Each row below holds a small network's activations on one input, seen along a few directions.
Each table varies a few parts of the input and shows all the possible inputs, shuffled.
A made-up example of a description, with smaller parts first: one of 3 separate values, together with either a single point or one of 9 places along a line or (one of 4 places along a line, together with one of 5 places around a ring).
Shared parts are said once, and a part with two or three values counts as separate values.

Other details of the inputs shift rows strongly along two fixed directions, in all tables alike. That doesn't count.

Table:
row 1: [-17 0 -43 -36 -8 -16 -32 2 4 5 -41 5]
row 2: [8 -29 -50 -19 -32 27 12 -44 -19 16 -16 0]
row 3: [-17 0 -35 -23 -26 -8 -8 -15 25 -12 -48 29]
row 4: [4 53 65 57 -24 68 -13 -50 -55 11 29 -48]
row 5: [3 51 56 26 -35 68 -29 -3 -33 41 34 -37]
row 6: [4 6 39 -3 72 -27 50 86 16 -31 23 15]
row 7: [11 -33 -18 2 -49 -6 2 -51 24 -8 -56 19]
row 8: [-5 56 64 17 12 30 -42 -6 -20 29 6 -27]
row 9: [3 -15 -14 -17 43 -37 29 17 -13 -15 34 12]
row 10: [5 -17 -14 -18 51 -36 35 15 -27 -10 20 4]
row 11: [-32 -44 -55 -5 -24 14 -19 -32 17 -12 -5 -13]
row 12: [31 -27 21 4 67 1 77 52 -17 -15 72 6]
row 13: [4 -57 24 14 28 -20 28 31 43 -21 0 21]
row 14: [-10 -23 28 -2 85 -32 25 64 -4 -13 69 7]
row 15: [-3 56 59 42 -27 45 -18 -41 -46 38 43 -17]
row 16: [11 2 41 4 75 -27 60 55 18 -39 32 31]
row 17: [-15 -4 -56 -34 -26 -25 -19 -13 -3 3 -6 9]
row 18: [-5 69 58 26 -19 24 -36 -21 -42 25 44 -11]
row 19: [9 -24 -21 -3 -49 -9 0 -33 33 -12 -49 21]
row 20: [-6 62 50 32 -30 35 -22 -26 -35 35 47 -16]
row 21: [5 -14 -29 -7 -19 -16 -32 2 20 6 -59 9]
row 22: [6 9 38 -2 69 -27 51 81 18 -35 27 22]
row 23: [-17 -12 -47 -42 -3 -19 -28 -13 4 17 -25 -19]
row 24: [-18 -11 -29 -31 -3 -3 -16 -14 29 5 -58 -2]
row 25: [17 -20 -23 7 -10 -13 -8 -40 0 -2 -61 19]
row 26: [30 -19 56 18 50 -32 57 88 26 -31 24 7]
row 27: [-14 -18 -64 -14 -39 3 -3 -23 10 -21 -4 -15]
row 28: [10 -29 -23 -2 -53 -9 -1 -44 33 -12 -52 22]
row 29: [5 -34 -16 -13 -30 -5 -10 -18 39 7 -63 -14]
row 30: [7 -22 -30 -7 -14 -17 -34 -1 25 9 -65 5]
row 31: [4 -10 -16 -19 37 -38 26 22 -6 -17 39 14]
row 32: [-9 -4 -46 -25 -16 -17 -19 -36 5 -7 -28 28]
row 33: [-6 70 64 24 -9 29 -42 3 -30 21 14 -10]
row 34: [-13 2 -47 -31 -16 -19 -24 -5 6 -4 -29 20]
row 35: [-22 -8 -54 -32 -27 -8 -15 -3 -3 25 -15 -16]
row 36: [13 -17 -34 3 -27 -18 -19 -35 21 -5 -47 31]
row 37: [-7 60 64 18 6 30 -47 2 -23 27 2 -20]
row 38: [-3 58 54 37 -31 39 -21 -36 -36 34 46 -14]
row 39: [-6 -9 8 -20 49 -20 21 51 26 -15 -18 5]
row 40: [10 49 50 32 -40 61 -17 -29 -29 32 49 -15]
row 41: [5 -30 -22 4 33 -10 47 12 0 -40 38 -12]
row 42: [-17 -48 -51 -18 -29 27 -15 -30 11 18 -1 8]
row 43: [14 46 54 36 -41 66 -17 -39 -31 30 47 -12]
row 44: [-5 -9 -24 -17 23 -28 33 46 0 -2 40 0]
row 45: [16 -28 -30 7 -9 -21 -8 -34 8 -5 -53 27]
row 46: [-20 -9 -57 -29 -32 -12 -9 -4 -2 19 -10 -7]
row 47: [10 -12 -34 -2 -26 -21 -24 -4 22 -2 -49 23]
row 48: [-6 46 58 36 -12 58 -30 -19 -17 16 26 -66]
row 49: [13 -32 -16 -25 39 4 35 41 14 5 26 -20]
row 50: [-21 -16 -55 -16 -31 9 -15 -8 6 -12 -17 -38]
row 51: [13 -39 -16 4 -36 -10 11 -45 19 -10 -56 18]
row 52: [39 -14 48 32 82 -38 53 56 8 -30 32 26]
row 53: [-9 -17 -49 -27 -7 -23 -6 -36 -20 3 -13 10]
row 54: [-10 -15 -29 -15 -7 -7 5 -39 8 -11 -51 27]
row 55: [4 -7 16 10 59 -13 51 79 1 -44 65 -32]
row 56: [17 -35 21 -2 25 -25 31 53 36 -15 -21 -5]
row 57: [9 -11 -5 -13 60 -30 33 15 -15 -21 -1 19]
row 58: [4 -8 18 -10 76 -25 47 81 -1 1 56 -22]
row 59: [14 -33 -11 3 -38 -3 11 -51 12 -7 -66 11]
row 60: [-2 -27 -53 -34 -29 20 -11 -10 9 22 -20 -17]
row 61: [-25 37 80 41 -5 47 -41 -22 -3 18 4 6]
row 62: [-17 -2 -55 -36 -26 -25 -23 -5 -5 6 -9 5]
row 63: [1 4 42 -8 79 -25 45 89 18 -28 17 9]
row 64: [-16 -9 -61 -25 -35 -12 -5 -17 2 13 -1 3]
row 65: [2 1 -10 -18 40 -32 18 40 8 -23 15 25]
row 66: [9 45 44 27 -42 62 -17 -17 -25 30 46 -16]
row 67: [16 45 86 49 -49 35 -22 -9 0 11 -6 -7]
row 68: [1 -25 -16 -10 -46 -6 -14 -6 32 0 -64 0]
row 69: [-9 -22 -55 -18 -19 -8 9 -37 -16 14 -8 5]
row 70: [12 -10 14 15 59 -15 62 57 2 -47 77 -18]
row 71: [17 42 85 51 -49 33 -17 -15 3 9 -6 -2]
row 72: [-30 -28 -42 -21 -3 -8 -38 -24 12 2 -28 24]
row 73: [22 -17 1 7 33 -37 14 55 21 -15 -11 18]
row 74: [-17 -25 -57 -22 -23 9 -14 -13 14 -8 -22 -39]
row 75: [12 -12 -33 0 -22 -20 -18 -23 21 -5 -45 30]
row 76: [1 4 24 -17 77 -39 30 89 -13 -9 55 -14]
row 77: [-2 -18 -59 -28 -46 16 -4 -12 6 12 -2 1]
row 78: [21 53 72 55 -20 23 -35 -6 -9 15 1 7]
row 79: [7 -45 10 18 48 -28 4 36 30 -16 -1 30]
row 80: [-5 -10 -13 -31 48 -35 8 50 -3 0 18 -15]
row 81: [-9 -21 -61 -7 -39 6 -2 -44 7 -23 -5 -12]
row 82: [2 43 58 53 -20 58 -11 -42 -43 4 35 -38]
row 83: [-24 34 60 41 -16 49 -38 -25 -28 43 46 -18]
row 84: [9 -24 -29 -9 -7 -16 -28 -12 29 11 -62 -3]
row 85: [0 56 62 41 -20 49 -12 -43 -60 44 31 -27]
row 86: [-14 0 -34 -22 -21 -9 -5 -26 22 -12 -45 32]
row 87: [13 -4 45 8 81 -26 64 49 11 -37 30 28]
row 88: [3 56 68 34 7 28 -24 -30 -44 14 14 2]
row 89: [6 -11 19 -11 82 -24 49 72 4 3 57 -26]
row 90: [-17 -17 -64 -14 -39 3 -7 -15 10 -21 -7 -21]
row 91: [-9 -8 -42 -21 -11 -14 -16 -43 -3 -5 -32 25]
row 92: [-4 -20 -57 -29 -42 17 -6 -7 3 13 -9 -6]
row 93: [6 -14 9 -8 54 -21 49 15 4 -28 -18 23]
row 94: [-10 68 60 21 -18 26 -43 3 -41 30 34 -27]
row 95: [13 44 59 39 -38 73 -14 -43 -41 35 45 -14]
row 96: [-10 1 -46 -28 -13 -20 -18 -23 5 -7 -25 27]
Description of these inputs: one of 8 places along a line, together with either a single point or one of 11 places along a line.
Question: The inputs of row 34 and row 44 match in every part but the place on the line of 8. If row 88 is changed in the same way as row 34 into row 44, which row does it become?
Answer: row 69
Question: The inputs of row 89 and row 23 match in every part but the place on the line of 8. If row 85 is changed in the same way as row 89 into row 23, which row does it become?
Answer: row 10
Question: The inputs of row 2 and row 93 match in every part but the place on the line of 8. If row 95 is changed in the same way as row 2 into row 93, which row does it become?
Answer: row 87
Question: A walk changes only the place on the line of 11. It starts at row 4 and steps to row 82. List the rest of the walk in order.
Answer: row 41, row 81, row 70, row 27, row 90, row 55, row 50, row 74, row 48
Question: Which other rows agree with row 19 in the place on the line of 8? List them by row number.
Answer: row 7, row 13, row 26, row 28, row 29, row 51, row 56, row 59, row 67, row 68, row 71
Question: Which other rows does row 84 become when the place on the line of 11 takes its other values? List them by row number.
Answer: row 21, row 25, row 30, row 36, row 45, row 47, row 52, row 73, row 75, row 78

Table:
row 97: [-10 1 -10 25 -37 24 -13 -70 0 -7 -43 -9]
row 98: [7 -58 -93 -29 -24 -23 32 -4 50 -43 -31 25]
row 99: [13 -7 -6 -26 85 -57 55 56 -12 -1 52 52]
row 100: [19 -38 -16 -14 38 -20 27 4 -3 -8 -23 2]
row 101: [-12 36 43 25 5 57 14 8 -46 -2 90 -60]
row 102: [-20 -1 -42 -34 47 -23 12 49 2 -10 55 -44]
row 103: [-3 -8 -58 -17 -91 12 -10 -55 27 -7 -48 1]
row 104: [7 36 64 10 33 -21 29 87 6 -21 38 -6]
row 105: [17 -30 -21 -32 46 -24 20 15 8 -2 -34 6]
row 106: [-7 -9 -16 -6 -43 19 -42 -26 16 33 -40 11]
row 107: [-4 21 55 33 -57 52 -54 -65 -20 43 -12 -11]
row 108: [-12 -9 2 -3 65 -43 17 47 15 -28 -13 2]
row 109: [17 -44 -52 -10 -23 -17 12 7 29 -4 -21 19]
row 110: [0 24 50 26 12 21 -16 -9 -10 33 -18 -8]
row 111: [-10 -48 -54 -25 -27 -8 2 -43 27 -29 -37 11]
row 112: [-10 -73 -69 -54 13 -39 10 6 41 -3 -47 27]
row 113: [-3 50 49 17 17 10 -33 -7 -19 -1 -20 -20]
row 114: [-1 -14 -49 -31 -72 -4 -22 -17 22 28 -58 9]
row 115: [-32 10 -11 -15 -35 3 -56 -33 12 2 -49 0]
row 116: [20 -16 -1 -5 72 -48 66 44 -27 -14 60 49]
row 117: [10 -29 -14 -4 40 -12 42 -2 -2 -40 -14 0]
row 118: [29 43 119 74 9 39 -11 15 -23 18 59 -18]
row 119: [20 16 84 52 33 14 9 4 -24 13 25 -16]
row 120: [-3 -24 2 -5 71 -46 33 90 27 -46 22 13]
row 121: [31 29 70 37 -11 13 18 25 -6 18 38 -13]
row 122: [-14 76 37 37 -59 43 -38 -91 -58 16 24 17]
row 123: [1 84 68 20 31 -5 -20 8 -44 3 63 18]
row 124: [-27 -19 -88 -47 -47 19 -34 -36 -7 44 -11 -32]
row 125: [0 -43 -29 -23 55 -6 54 63 -20 -7 76 -34]
row 126: [-14 65 42 27 -66 42 -71 -18 -8 13 -21 -11]
row 127: [-1 -13 -35 -19 -45 11 -23 -8 26 23 -40 17]
row 128: [-9 -10 -20 15 -40 18 -10 -43 20 -13 -21 3]
Question: Describe the family of inputs behind these rows.
Answer: one of 4 places along a line, together with either one of 2 separate values or one of 6 places along a line
Question: The inputs of row 127 and row 109 match in every part but the place on the line of 4. If row 106 is changed in the same way as row 127 into row 109, which row does it become?
Answer: row 118
Question: A walk changes only the place on the line of 4. It starts at row 122 and steps to row 116. List the rest of the walk in order.
Answer: row 99, row 123
Question: Which other rows does row 124 become when the choice among 2 separate values takes its other values? List them by row number.
Answer: row 99
Question: Which other rows does row 122 become when the choice among 2 separate values takes its other values? List them by row number.
Answer: row 101
